A small network was shown many inputs. Here are its activations along a few directions, one row for each input.
In each table, some parts of the input vary, and every possible input appears once, in random order.
A made-up example of a description, with smaller parts first: one of 3 separate values, together with either a single point or one of 9 places around a ring or (one of 5 places around a ring, together with one of 6 places along a line).
Shared parts are said once, and a part with two or three values counts as separate values.

Other details of the inputs shift rows strongly along two fixed directions, in all tables alike. That doesn't count.

A family of inputs:
R1: [ 16 -29 -12  -7  10  -7 -31 -18 -17  -1 -23]
R2: [ 19 -39 -20   1  16   4 -24 -14 -14 -18  -9]
R3: [-46   2  -8 -24  13  12  17 -20   2   5   9]
R4: [ 22 -26  10  -7  -8   3 -21  -8 -22  -2 -16]
R5: [-45  13   0 -11  -3  14  36 -11   5   2   6]
R6: [-1 32 20 50 -6  8 10 41 -1 20 -2]
R7: [ 23 -38  13 -15  -5   2 -26 -17 -22 -11 -18]
R8: [ 31 -40 -10 -14   3  -5 -22 -10  -5 -16 -13]
R9: [-37  20   1 -20  -7   2  36 -12  11   3  -1]
R10: [ 29 -37 -11   0  19  -4 -20 -20 -13 -22  -6]
R11: [27  8  3 13 -8 -2 -6 27 -7  5  2]
R12: [ 4 24 12 40 -3 -6  8 24 -6 19  2]
R13: [13 34 12 49 -6 -9 20 43  3  5  8]
R14: [ 20 -39 -13   3  12   3 -19 -12 -13 -24 -11]
R15: [ 10   3 -10  29   5   0  -7  25  -6   2   0]
R16: [ 16  -8  10   2 -15   3 -55 -22  10 -14   9]
R17: [ 30 -26   5  -9  -5  -3 -15   0 -12 -20  -7]
R18: [-35   4   2 -31  -2   0  29 -25  10  -7  -5]
R19: [ 26 -27 -15  -9   5  -6 -23   0  -4  -2  -7]
R20: [ 11  37  30  31 -19   5   8  43  -4  26   0]
R21: [ 17  31  19  33 -18 -10  16  51  14  10   3]
R22: [25 16  9 23 -6 -4  2 37 10 10  0]
R23: [  8  37   8  45   6 -10  10  45   4  15  14]
R24: [  8 -31   7  11   5   5 -17 -10 -17 -12 -18]
R25: [ 14 -25 -14   6  21   2 -25  -1 -10 -10  -3]
R26: [ 22 -26   6  -6   2   1 -22  -8  -8   5 -17]
R27: [-32   7   1 -42   0  10  14 -18  -1  11  11]
R28: [ 19 -30  12  -5  -4  -4 -19  -7  -9  -2 -19]
R29: [ 16 -28  -6  -8  18  -6 -35 -17 -14   0 -21]
R30: [-46  12  -5 -17  -8  15  -5 -41  29 -18  28]
R31: [ 21 -26   0  -5   0  -2 -24  -8 -11   9 -17]
R32: [-40  31   2  -7 -12   5   3 -33  32 -10  35]
R33: [ 15  38   9  39 -11 -10  16  47  10   7  -4]
R34: [ 13 -24  -6  10  12  -7 -22 -13 -21   2  -9]
R35: [-37  37   1 -11 -18   3   1 -26  39  -6  25]
R36: [ 11  17  11  25 -12  -5  -7  34  -2  30  -7]
R37: [-34   3  -3 -39   3   5  15 -18  10  16   7]
R38: [17 28 11 20 -5 -2 -1 43  0 16 10]
R39: [11  2 21 34 -1 -8  1 13 -9  2 -7]
R40: [-36  33   6 -15 -23   6   1 -21  42   2  30]
R41: [ 20 -28   6  -4  -4  -2 -20  -7 -11   3 -19]
R42: [ 27   6   9  13 -13  -2  -2  27  -7  -3   0]
R43: [-39   5  -5 -24  15   2  21 -26   2   6  14]
R44: [ 11 -38  -9   4  13   6 -28 -20 -22  -6 -17]
R45: [-33  19 -17 -15   5  -2  36  -8  10  -1  23]
R46: [-26   8 -19 -34  13  -2  19 -15  14  -5   9]
R47: [ 8 33 10 48 -2  5 14 48  6  8  6]
R48: [-26   8 -24 -32   5  -2  23 -15  13  -5   7]
R49: [  8 -38 -13   2  14   5 -31 -18 -23  -3 -16]
R50: [-31   6  -4 -39  -8   9  17 -18  -4  11   9]
R51: [-30  19 -14 -13   5   0  39  -9  11  -3  22]
R52: [17 30  6 29 -2 -6 10 36 10  5 -3]
R53: [-17   5  -6 -41  -5  10  27 -14   9  -9  16]
R54: [ 17  27   5  21 -13  -3   3  42  -2  15   8]
R55: [ 20 -37   0   3  16  -2 -24 -26 -19  -9 -14]
R56: [ 24 -33   0 -15  -1   3 -31 -18 -25   0 -15]
R57: [  5  40  14  40 -10  -7   8  40   2  26  -9]
R58: [-39  16   3 -11  -2   3  40 -17   5   2  11]
R59: [19 17  5 21  1 -8 -7 40  8 18  4]
R60: [-33  -4 -10 -22   4   8  32 -17  10 -22  11]
R61: [ 19 -19   2   1   8  -2 -21 -11  -9  -3 -23]
R62: [-28   0  -6 -24   6  -1  37 -22  10 -21  16]
R63: [-20   1 -17 -38  -1   3  26 -14  16  -1  13]
R64: [-23   7 -21 -32   5   0  27 -18  14  -8   7]
R65: [ 25 -23  -4  -1   6 -11 -13  -4  -3 -23 -17]
Each input here is: one of 5 places along a line, together with either a single point or (one of 2 separate values, together with one of 6 places along a line).
Question: Changing only the place on the line of 5 turns R51 into R63. The same change can be made to R13. Which row results?
Answer: R8
Question: Changing only the place on the line of 5 turns R50 into R34. The same change can be made to R54. Which row results?
Answer: R45
Question: Change only the choice among 2 separate values in R6. List by row number the other rows that result.
Answer: R47
Question: Change only the choice among 2 separate values in R1. List by row number the other rows that result.
Answer: R48

A family of inputs:
R66: [-33  29  -3  -4   0   0  41   2  18  -1   9]
R67: [  0  51  15  29 -12  -8  19  51   9  33   0]
R68: [ 43 -15  -3  37  14 -10 -33  22 -14  -3 -16]
R69: [-26  28   6 -25 -15   5  33   6  13  10  13]
R70: [  6 -27  -9 -16  10   7 -12 -16 -16  -3  -1]
R71: [ 57 -13   7  42  -3 -10 -35  35 -11  -5 -12]
R72: [15 22 15 38 -8 -4  7 35  2  2 -1]
R73: [-13 -10 -10 -27   3   6  13 -18   3 -18   9]
R74: [20 26  3 34 -5 -6  3 43  7 11  8]
R75: [ 46 -15  11  26   1 -13 -34  19 -14   8 -29]
R76: [ 5 28 14 34 -5 -7  6 41 -3 28 -3]
R77: [ 12 -27  -8   0  15   0 -19 -11 -18   0 -12]
R78: [ 13 -23 -20  -8  15  -7 -11 -13   0 -12  -5]
R79: [-13  -9 -17 -26  11   6  11 -15   2 -12  11]
R80: [-23 -11   1 -34  -3   6  17 -27  -2  -3  -1]
R81: [ -9  -3  -7 -35   0   4   8 -10   2   5   3]
R82: [-22 -11  -9 -15  10   1  15 -24   0 -10  -2]
R83: [-23 -13 -11 -41   5   7  11 -23  -4   2   7]
R84: [-18 -11  -1 -24  -1   9  14 -26  -4  -7   0]
R85: [  5 -26  -3  -3   6   2  -7 -19 -11 -16  -8]
R86: [ 9 21  6 36  1  1  3 39 -6 12  4]
R87: [  6  50  18  42 -18  -7  27  52  17  12   7]
R88: [ 16  -7  -1   9  -5  -5 -53 -34   4 -17  14]
R89: [ -3 -19  -6 -11 -10   8 -59 -43  16 -13  -1]
R90: [  1 -34   6 -21   1   5 -54 -56  15 -22   8]
R91: [-15  -8  -2 -22  -1  11  12 -15  -6  -3   6]
R92: [-34  23   1 -10  -6   9  37   3   8   0  19]
R93: [-40  27   5 -14  -6   0  40  -2  12  15   6]
R94: [ 14 -28 -11   7  18  -3 -20  -8 -15  -7 -12]
R95: [-32  24   7 -18 -13   7  34   5   7  12  14]
R96: [ 24 -24   5  -9  -3  -4 -19 -10 -11  -4 -18]
R97: [-28  28  -7  -7  -3  -4  40   2  23   0   9]
R98: [ 38 -21   9  35   7  -6 -32  12 -22   4 -25]
Question: What do these inputs look like to the network?
Answer: either one of 3 separate values or (one of 5 places around a ring, together with one of 6 places along a line)
Question: A walk changes only the place on the ring of 5. It starts at R93 and steps to R80. List the rest of the walk in order.
Answer: R95, R83, R76
Question: Which other rows belong to the same alternative as R89? List them by row number.
Answer: R88, R90

A family of inputs:
R99: [ 45 -40   2  19  11  -7 -53  -5 -19  -6 -25]
R100: [ 7 13  7 30 -2  0  0 20 -2  4  4]
R101: [ 49 -33   1  27   8  -5 -46   7 -20 -13 -14]
R102: [ 17 -15   8   9   0  -2 -22  -4 -10  -1 -14]
R103: [ 20   4   3  26   2  -1  15  45 -15  12 -20]
R104: [-27  17  -7 -19  -2   0  23 -11  16  -1  11]
R105: [-11  38   6  21  -9   1  16  30  12  14  15]
R106: [-13  38   7  23  -6  -3  18  25  13  15   7]
R107: [ 0 13  6  8 -6 -3  2 10  8  7  1]
R108: [ 21 -38  -5  -2  10   0 -38 -19 -15  -7 -14]
R109: [  9 -29  -2 -12   5   3 -23 -23 -14  -7  -9]
R110: [-36  -9 -18 -42   9   8  14 -39   8 -10  10]
R111: [-28  27   5 -16 -14   6  29   0  15   7  15]
R112: [ -9  38  12  16 -13   0  16  30  15  16  11]
R113: [  7 -14  -7 -13  15  -6  21   5 -20   6  -8]
R114: [-18 -21 -13 -39   6   7  -2 -35   1 -10   6]
R115: [ 40  -8   3  32  -2  -7 -34  22  -7   1 -10]
R116: [  4  19  14  20 -12   1  -1  23   0  12   4]
R117: [ -4 -33 -15 -33  11   0  -4 -41  -1 -25  -2]
R118: [-40 -20 -20 -52  11   7  23 -55   8 -22  10]
R119: [ -9  38  17  17 -16  -3  20  25  11  15   6]
R120: [-24  14  -5 -18  -3   4  27  -9  14  -7  17]
Question: What do these inputs look like to the network?
Answer: either one of 2 separate values or (one of 4 places along a line, together with one of 5 places around a ring)
Question: Change only the place on the ring of 5 in R106. List by row number the other rows that result.
Answer: R104, R105, R110, R115

A family of inputs:
R121: [ 14 -23 -13  -4  12   3 -25 -14  -3 -14   0]
R122: [-26   4  -1 -27   1   6  12 -13   4   8  12]
R123: [-27  17 -11 -19  11  -4  53  -2   2  -2  14]
R124: [-33   8 -10 -31   1   9  54   9   3   6   1]
R125: [ 25 -25  -2 -11   2  -1 -29 -11  -6 -11  -4]
R126: [ 25 -28   0  -4   1  -6 -26 -16  -4 -10 -17]
R127: [ 27 -25  -4  -8   1  -7 -31 -10  -5  -9 -11]
R128: [16 35  7 49 -6 -9 -6 47  8 15  2]
R129: [-28  19   3 -19 -13   7  28  -6  14  -2  21]
R130: [  9 -28  -7   1  12   0 -21 -20  -6 -21  -8]
R131: [-7  6 12  8 -4  2  2  2 -7  8 -5]
R132: [ 23  32  28  52 -17  -6  -3  47   3  12  -4]
R133: [-31  22  -2 -19  -5   3  23  -4   8  16   8]
R134: [ 14 -26   0  -4   7  -2 -22 -18 -12   2 -19]
R135: [ 16  34  13  58 -10   0  -2  46   2  11   7]
R136: [ 14 -26   2   0   3   3 -25 -12 -18   0  -7]
R137: [-33   2 -13 -21   5   1  20 -23  18  -8   9]
Question: What do these inputs look like to the network?
Answer: either one of 2 separate values or (one of 3 separate values, together with one of 5 places around a ring)
Question: Change only the choice among 3 separate values in R126. List by row number the other rows that result.
Answer: R134, R137
